A small network was shown many inputs. Here are its activations along a few directions, one row for each input.
Each table varies a few parts of the input and shows all the possible inputs, shuffled.
Descriptions start from the smaller parts, as in this example, which fits no table here: ring(5) and (point or ring(9) or (values(2) and line(6))).
Shared parts are said once, and a part with two or three values counts as separate values.
In the rows, zero is written as 128.

Other details of the inputs vary at random and push rows far along three fixed directions, the same in every table; ignore that.

A family of inputs:
x1:  98 182 109 114  74  73 146  98 179 130 134 168 154 186
x2: 175 176 153  76 133 189 162 153  84 139 188  58 146 168
x3: 128  29  95 127  97 148 168  40  57  22 112 127 123  76
x4: 141  52 133 148 106 125 204  30  76   5 101 131 104  85
x5:  93 142  96 120  49  88 126 109 179 153 171 175 152 162
x6: 115 131 126 160 186 109  97 151 125 158  80 122  94 115
x7: 187 207 181  97 145 178 185 151  90 123 177  48 132 168
x8: 140 110 137 163 181 124  73 155 149 141 105 135 112  92
x9: 173 155 149  78 117 203 153 156  84 151 215  58 147 151
x10:  68 145  77 142  76  76 144 116 123 161 155 174 138 169
x11: 137  90 142 158 163 138  86 171 144 152  84 139 120  79
x12:  93 162 115 135  67  74 144 101 185 139 158 190 146 167
x13: 138 142 135 107 124 191 151 167  64 177 207  59 121 145
x14: 141 142 156 152 191 119 100 171 151 139  49 136 119 100
x15: 129 145 130 140 185 112  82 150 138 128  88 132 128 120
x16:  90 172  92 101  67  81 128 109 168 141 146 171 165 184
x17: 129  15 103 127  85 156 162  37  72  28 117 126 105  78
x18: 122 102 119 128 171 139  65 147 142 132 102 131 122  99
x19:  90 156 102 124  67  92 154 128 150 144 134 191 172 163
x20: 136 125 155 135 180 117  80 145 170 131  83 126 101  99
x21: 113  29 112 153  96 134 193  36  46  48 107 117  83  79
x22: 132 146 139 135 181 116  91 138 160 125  76 128 114 128
x23: 146 153 145 144 195 105 104 146 159 130  77 124 120 130
x24: 148 124 155 151 189 111  97 146 162 134  89 129 109 101
x25: 181 165 193 106 116 194 186 169  92 142 175  74 132 133
x26: 101 144  95 140  57  81 139 113 174 160 180 184 158 164
x27: 113  91 123 172 179 121  76 163 125 169 102 122  93  96
x28: 127  99 129 140 173 143  78 182 144 156  79 140 132  80
x29:  89 160  92 111  75  89 128 105 156 133 147 176 160 179
x30: 167 152 150  58 113 212 139 157  92 146 203  49 140 145
Description of these inputs: ring(5) and (values(2) or line(4)).
Changing only the ring(5) part turns x16 into x30. The same change can be made to x29. Which row results? -> x18
Which other rows does x27 become when the values(2) part takes its other values? List them by row number. -> x11
A walk changes only the ring(5) part. It starts at x15 and steps to x7. List the rest of the walk in order. -> x4, x8, x3
Which other rows agree with x7 in the ring(5) part? List them by row number. -> x1, x6, x14, x22, x23
